Each row has a name. After each piece below comes the name of the row it's from, unless a question asks for something else. Each question is about the rows just above it.

[150 161 112 109 154  82 163 166 101] : mov
[134 137 109 127 112  90 153 149 161] : bib
[111 209  97 113 144  79 144 173 114] : gizel
[139 166 108 111 146  82 140 148 114] : mitib
[196  96 118 146  89 171 155 148 107] : kulo
[139 139 122 123 125 112 134 125 111] : gep
[127  90 137 149 154 161 109 112 134] : binu
[ 85 197 103 124 117  86 136 146 111] : ror
[150 161 112 109 153  90 127 138 128] : fubud
[148  88 196 146  96 155 171 118 107] : lomu
[150 161 112 109 153  90 127 134 137] : Kiver
Which row holds these entries in another order? [107 148 155 171  89 146 118  96 196]	kulo
Where do [ 88 196 146  96 155 171] appear?	lomu
asked: [166 108 111 146  82 140 148 114]	mitib
[137 134 127  90 153 109 112 161 150] is which row reordered?	Kiver
[127 137 134 149  90 109 153 161 112] is which row reordered?	bib
Number of entries in [ 85 197 103 124 117  86]:	6

[146 131  98 120 152 112 159 105 115 113 141  88 115 118  92 109 195 176
  79 151 132 112 140 113 125 170 170 154 145  71 144 148 145 138 143 127
 178 130 120 131 169 104 140 113 132 167 117 179 182 159 104  99 101 205
 128 143 124 159 155 151 149 111 143] = Kina
[146 131  98 120 152 112 159 105 115 113 141  88 115 118  92 109 195 176
  79 151 132 112 140 113 125 170 170 154 145  54 144 148 145 138 201 127
 178 130 120 131 169 104 140 113 132 167 117 179 182 159 104  99 101 205
 178 143 124 159 178 151  70 111 142] = Val
[130 114 102 125 145 121 165 103  97 120 127  81 127 133  86  98 158 168
  82 166 135 134 127 133 111 180 170 166 163  73 161 114 164  90 139 127
 152 135 107 145 144 101 154 137 150 184 102 158 165 152 107 106 123 184
 144 137 133 150 145 149 142  81 147] = Rim
[145 105 140 110 142 161  93 111  98 157 150 160 132  54 103 125 124 152
  64 124 152  71 132  86  73 192 170 165  97  54 120 162 139 166 201 217
 123  54 113 145 166 185  97 169  40  91 121 163 143 163 168 206  68 117
 178 207 182 157 178 117  70 111 142] = fom
[166 202 217 125  54 113 145 166 185  97 169  40 132 125 103 125 124 152
  64 124 152  71 132 104  73 192 170 165  97  54 120 162 139 166 201 217
 123  54 113 145 166 125 150 169  40  91 121 163 143 163 168  89  68 117
 178 207 182 157 178 117  70 111 142] = Biz
Count the entries of [166 202 217 125  54 113 145 166 185  97 169  40 132 125]:	14
asked: [146 131  98 120 152 112 159 105 115 113 141  88 115 118  92 109 195 176
  79 151 132 112 140 113 125 170 170 154 145  71 144 148 145 138 143 127
 178 130 120 131 169 104 140 113 132 167 117 179 182 159 104  99 101 205
 128 143 124 159 155 151 149 111 143]	Kina
asked: [166 201 217 123  54 113 145 166 185  97 169  40]	fom
How many entries does [130 114 102 125 145 121 165 103  97 120 127  81 127 133  86  98 158 168
  82 166 135 134 127 133 111 180 170 166 163  73 161 114 164  90 139 127
 152 135] have?	38
Count the entries of [146 131  98 120 152 112 159 105 115 113 141  88 115 118  92 109 195 176
  79 151 132 112 140 113 125 170 170 154 145  54 144 148 145 138 201 127
 178 130 120 131 169 104 140 113 132 167 117 179 182 159 104  99 101 205
 178 143 124 159 178 151]:	60
asked: [145 105 140 110 142 161  93 111  98 157 150 160 132  54 103 125 124 152
  64 124 152  71 132  86  73 192 170 165  97  54 120 162 139 166 201 217
 123  54 113 145 166 185  97 169  40  91 121 163 143 163 168 206  68 117
 178 207 182 157 178 117  70 111 142]	fom
The row with [130 114 102 125 145 121 165 103  97 120 127  81 127 133  86  98 158 168
  82 166 135 134 127 133 111 180 170 166 163  73 161 114 164  90 139 127
 152 135 107 145 144 101 154 137 150 184 102 158 165 152 107 106 123 184
 144 137 133 150 145 149 142  81 147] is	Rim

[ 39  84 175  39  97 139  39 157] -> giso
[ 84 160 121 120 128 155 120 154] -> teg
[109 108 111  91 140 142 115 179] -> femit
[ 97 117 140  39 160 157 175  84] -> lib
[106 123 146 167 185 118 157  80] -> rekir
[117 123 146 167 185 118 157  80] -> kive
[175 153 104 120 118 141 141  89] -> pas
Number of entries in [175 153 104 120]:	4
How many entries does [117 123] have?	2
Which row holds [39 84]?	giso
Repeated in pas:	[141]
Which row holds these entries in another order? [ 97 139  39 157 175  39  39  84]	giso
The value that giso holds more than once:	[39]

[117 110 165 117  98  72 172 159 162  78 166  96 126 145  97 117 169  83
 175 167  82  90  84  91 167 103 167]  zame
[ 87 160 128 181 174 180  79 130  77 177  83 171  79 123  84  80 167 175
 171  89  85 175  78  82  82 126 163]  pizar
[ 72  98  97 175 168 110 167 126 145 169  91 159  90 172 117 167 103 162
 176  84  82 164 166  83 165  96  78]  lilu
[106 165 186 165 164 178  97 154 100 164  92 162  96 117 104 102 161 152
 149  85  89 168  99 102 103  95 196]  pali
[166 110  96  97  82  84 159 117  91  91  91  98 166 126 172 175  78  90
 103 169 176  83 167 165 164 145  72]  geke
[ 86 165 145 176 169 175  88 125  90 177  83 160  87 114  88  84 156 167
 160  88  87 181  85  89  88 114 178]  kup
[163 105  94  88  78  76 165 114 169  87 153  91 161 130 164 165  82  91
  98 173 170  78  91 164 169 136  68]  fasa
Which row holds these entries in another order? [ 83 167 165 164 145  72 166 110  96  97  82  84 159 117  91  91  91  98
 166 126 172 175  78  90 103 169 176]	geke
Which row holds [ 72  98  97 175 168 110 167 126 145 169  91 159  90 172 117 167 103 162
 176  84  82 164 166  83 165  96  78]?	lilu
Which row holds [ 87 160 128 181 174 180  79 130  77 177  83 171  79 123  84  80 167 175
 171  89  85 175  78  82  82 126 163]?	pizar
Put [ 78  72  98  97 175 168 110 167 126 145 169  91 159  90 172 117 167 103
 162 176  84  82 164 166  83 165  96] back in order: which row is it?	lilu
Repeated in lilu:	[167]

[118 156  96  98 156 188 126] -> Fet
[100 150 118 105 138 169 134] -> kase
[118 156 139  98 156 188 126] -> sar
[109 162 112 112  64 133 143] -> zelis
[122 180  85 181  73 142 143] -> Zonin
[149 156 128 125 119 106  92] -> lov
[136 132 150 139 110 169 134] -> zeruz
[131 156 123 112 147 115 130] -> Zoges
[118 162 118 125 147 179 130] -> mozuf
Number of entries in [118 156  96  98 156 188 126]:	7
Number of entries in [118 156 139  98 156 188 126]:	7
Number of entries in [118 156 139  98 156]:	5
How many entries does [149 156 128 125 119 106  92] have?	7
Which value appears more than once in Fet?	[156]

[147 136 165 135 138 130 108 133 101 114 129 129  92  92 145 138 140 154
 128 147 134 127 122  96 132 155 143 136 107 152 119 105 108 140 108 133
 136 107 130 135 132 100 145 108  97 108 114 132] : rutu
[135 112 104 131 101 114 143 156 135  72 136  90 154 157 156 155 143 127
 107 106 111 133 143 143 136 114 138 113  88 149 125 137 112  99 150 124
 159 162 141 117 124 145  98 133 168 129 140 105] : Fosa
[133 107 101 143 108 136 108 136 129 107 133 154 145 165 100 114 119 132
 137 145 128 132 138 122 134 138 108  97 108 135 135 152 130 140 108 114
 155 130 147 105  92 129  96 127 140  92 147 132] : Luz
[168 129 132 163 149 142 137 131 102 149 124 153 122 159 129  96 159 124
 126 145 137 112 108 140 165 124 104 121 100 120 122 102 113 159 179 136
 154 150 156 109 158 149 113 124  87 135 142 141] : Vum
[149 126 111 115 140 138 157 154 130 160 134 146 139 163 141 109 148  96
 135 125 128 139 145 129 152 150  97 119 140 143 122 119 126 114 150 134
 123 134 149 108 115 120 143 115  98 129 170 133] : vidi
[120 127  94 107 108 131 138 131 115 119 130 103 127 143 145 112 133 121
 120 142 126 149 139 135 117 108 124 106 138 126 133 121 111 112 149 123
 109 142 142 139 122 124 135 126 142 139 141 111] : Gapeg
[116 136 103 139 107 138 144 148 123 105 162  97 145 133 120 146 144 120
 119 128 130 123 135 139 146 146 128 123 108 142 118 138 100 107 170 119
 144 167 134 121 135 130 121 135 143 132 126 117] : sud
[140  97  93 159  93 172 147  97 143 103  91 122 173 136 117 180 173 146
 137 115 137 113 126 102 181 124 102 196  85  96  92 116  71 121 161 121
 158 175 148 114  67 170 159 138 161  82  75 139] : bis
[133 111 107 130 130 145 114 100 109 132 120 136 124 125 108 133 128 138
 100 121 127 125 118 109 127 123 125 142 102 127 123 114 110 154 132 124
 139 124 129 135 123 124 122 130 134 137 100 120] : Gevo
The row with [133 107 101 143 108 136 108 136 129 107 133 154 145 165 100 114 119 132
 137 145 128 132 138 122 134 138 108  97 108 135 135 152 130 140 108 114
 155 130 147 105  92 129  96 127 140  92 147 132] is	Luz
[105 140 129 168 133  98 145 124 117 141 162 159 124 150  99 112 137 125
 149  88 113 138 114 136 143 143 133 111 106 107 127 143 155 156 157 154
  90 136  72 135 156 143 114 101 131 104 112 135] is which row reordered?	Fosa
Which row holds these entries in another order? [ 92  92  96  97 100 101 105 107 107 108 108 108 108 108 114 114 119 122
 127 128 129 129 130 130 132 132 132 133 133 134 135 135 136 136 137 138
 138 140 140 143 145 145 147 147 152 154 155 165]	Luz
Number of entries in [147 136 165 135 138 130 108 133 101 114 129 129  92  92 145 138 140 154
 128 147 134 127 122  96 132 155 143 136 107 152 119 105 108 140 108 133
 136 107 130 135 132 100 145 108  97 108 114 132]:	48
asked: [116 136 103 139 107 138 144 148 123 105 162  97 145 133 120 146 144 120
 119 128 130 123 135 139 146 146 128 123 108 142 118 138 100 107 170 119
 144 167 134 121 135 130 121 135 143 132 126 117]	sud
asked: [107 108 131]	Gapeg
Which row holds [108 124 106 138]?	Gapeg

[139 101 123 112 139 170 139 137  89] : suz
[219 195 120 176 195 218 165 151 178] : rida
[194  91 109 194 188 163 138 139 119] : bif
Number of entries in [194  91 109 194 188]:	5
Which value appears more than once in rida?	[195]
Repeated in bif:	[194]

